A small network was shown many inputs. Here are its activations along a few directions, one row for each input.
Each table varies a few parts of the input and shows all the possible inputs, shuffled.
A made-up example of a description, with smaller parts first: one of 2 separate values, together with either a single point or one of 9 places along a line or (one of 4 places along a line, together with one of 5 places around a ring).
Shared parts are said once, and a part with two or three values counts as separate values.
(in the rows, 128 means zero)

Other details of the inputs vary at random and push rows far along two fixed directions, the same in every table; ignore that.

Rows:
x1: [137 165 111 118 139 151  87 136  97 102 141 160 121 139 175 107]
x2: [129 127  61 103 103 160 165  44  78 175 109 110  84 118 132  98]
x3: [157 137  72 128  89 188 171  21  79 120 131 126 100 127 137  96]
x4: [126 141 135  97 130 207  99 120 166  93 181 168 150 147 134 124]
x5: [136 143 130 148 135 116 119 136 103 122 114 139 130 140 156 128]
x6: [123 166  96 110 113 180  86  82  85 114 138 161  94 147 173  87]
x7: [133 165 129 114 110 170 101  65  86 124 143 166 100 162 140  85]
x8: [107 102 139 148 122  92 150 124  96 161  93 107  67 123 100 131]
x9: [114  92 133 128 134 119 167 159 160 155 120  95 111 127 118 170]
x10: [109 147 186 114 132 149  61 174 162  91 163 170 154 158 113 124]
x11: [153 151  71 130 119 188 114  68 112 105 156 152 146 106 162  73]
x12: [108  86 158 154 120  44 168 161 116 189  71  71  75 140  83 160]
x13: [136 134 126  99 107 157 117  93 147 130 145 145 124 126 112 110]
x14: [136 109 108 172 115  84 174  95  65 153  83 112  77 118 102 116]
x15: [130  98 120 123 150  70 185 163 128 183 101  78 129 107 112 170]
x16: [133 162 107 104  95 177  98  54  82 112 140 172 100 169 137  67]
x17: [122 136 177 141 136 144  78 157 132  76 150 164 157 129 128 130]
x18: [142 127 101 163 105  98 154  99  72 143  84 116  91 134 113 107]
x19: [130 126 133 106 150 117  98 210 183 103 148 135 167 100 143 157]
x20: [100 121 162 122 183  90 108 245 215 104 151 118 187 115 132 184]
x21: [144 156  76 112 114 180  89 116 138  80 157 172 160 103 165 102]
x22: [138 122  93 145 122 107 150  94  61 143  97 117  66 118 115 104]
x23: [116 151 151 121 152 159  84 154 191  70 168 150 200 125 142 139]
x24: [111 143 164  90 146 177  86 159 182 112 179 166 188 133 128 140]
x25: [129  92 140 136 157  88 171 206 169 144 124  91 136 118 120 191]
x26: [130 141  86 113 104 151 173  15 104 156 115 115  84 139 100  81]
x27: [128  94 137 160 133  34 170 171 104 173  77  75  85 132  92 156]
x28: [137  93 189 150 146  83 159 161 174 152 128  85 171 106 104 167]
x29: [134 118  81 157 124  83 205  77 108 160  82  83 104 116 109 121]
x30: [127 155 121 131 127 142  77 156 120  76 138 173 158 150 168 114]
x31: [145 151 103 101 110 212 107  33 121 119 174 159 127 128 131  58]
x32: [131 125 151 118 136 136 135 134 144 130 138 123 178 116 127 153]
x33: [128 131 126 125 137  96 112 174 115 117 117 133 125 144 147 136]
x34: [144 115 104 129 136 116 158 118 124 151 131 100 121 101 133 116]
x35: [126 119 132 139 146 142 131 187 173  98 150 137 174 124 146 168]
x36: [129 168 171 130 136 160  55 153 136  73 165 174 173 147 166 131]
x37: [142 138  70 130 121 149 159  77  93 149 112 127 132 106 141 111]
x38: [ 98  99 194 120 163 111  99 233 221 130 166 114 182 109 129 177]
x39: [123  75 137 131 123  57 185 152 150 195  82  64  94 105  92 173]
x40: [115 135 205 144 142 118  67 213 172  79 149 151 185 139 124 158]
x41: [131 153 148 125 120 149  76 133 121  79 143 164 159 152 155 118]
x42: [113 122  86 123 121 126 165  75 122 157 101  97  88 121 118 112]
x43: [111  88 155 144 122  41 172 162 114 190  66  76  76 147 101 162]
x44: [146  93 157 144 120  65 178 135 148 164  93  76 133 103  91 172]
x45: [125 150 129 120 111 176  98  68  91 109 144 170  94 144 112  76]
Description of these inputs: one of 5 places around a ring, together with either one of 4 places along a line or one of 5 separate values.
Q: The inputs of x37 and x24 match in every part but the place on the ring of 5. If x21 is changed in the same way as x37 into x24, which row does it become?
A: x13
Q: Change only the place on the ring of 5 in x8. List by row number the other rows that result.
A: x14, x17, x22, x45
Q: Change only the choice among 5 separate values in x38. List by row number the other rows that result.
A: x2, x9, x39, x42

Rows:
x46: [152 154  48 106 114 185 135  52  89 134 136 141 119 110 159  76]
x47: [129 119 150 148 137  66 133 165 122 140  99 107 121 132 127 141]
x48: [117 155 131 129 135 167  35 181 140  56 168 190 171 118 166 108]
x49: [124 121 113 147 140 131 149 148 153 116 132 121 144 103 130 144]
x50: [115 105 200 156 138  50 136 182 151 159 103 100 119 140  90 165]
x51: [155 168  61 119  97 191 116  42  41 103 124 160  86 150 174  74]
x52: [146 162  84 124  92 185 101  27  55 101 133 169  79 130 128  46]
x53: [114 147 133  91 137 201  54 161 184  71 186 177 165 134 143 119]
x54: [117 103 174 135 150 113 153 160 177 128 138 106 154 123 103 162]
x55: [122  92 118 127 104  90 199  75 106 212  77  67  72 126  89 140]
x56: [141 111 132 146 101 102 180  72  65 176  87 103  62 155 108 125]
x57: [114 131 153 141 147  85 116 189 129 118 116 132 139 143 129 153]
x58: [133 140 151 116 134 175  92 142 188  87 173 160 202 119 138 138]
x59: [118  99 128 127 142  92 150 180 157 141 122 100 125 123 119 155]
x60: [120 101 110 121 132  87 171 138 124 174 101  88  95 114 122 149]
x61: [107 138 179 127 141 119  88 171 146 106 140 154 152 160 123 142]
x62: [138 121 117 115 124 127 166  75 119 177 124 105 115 118 111 119]
x63: [142 135 122 129 138 138 129 143 159 105 145 125 185 106 144 149]
Q: Describe the family of inputs behind these rows.
A: one of 2 separate values, together with either one of 4 places along a line or one of 5 places around a ring
Q: The inputs of x51 and x56 match in every part but the choice among 2 separate values. If x49 is changed in the same way as x51 into x56, which row does it become?
A: x54
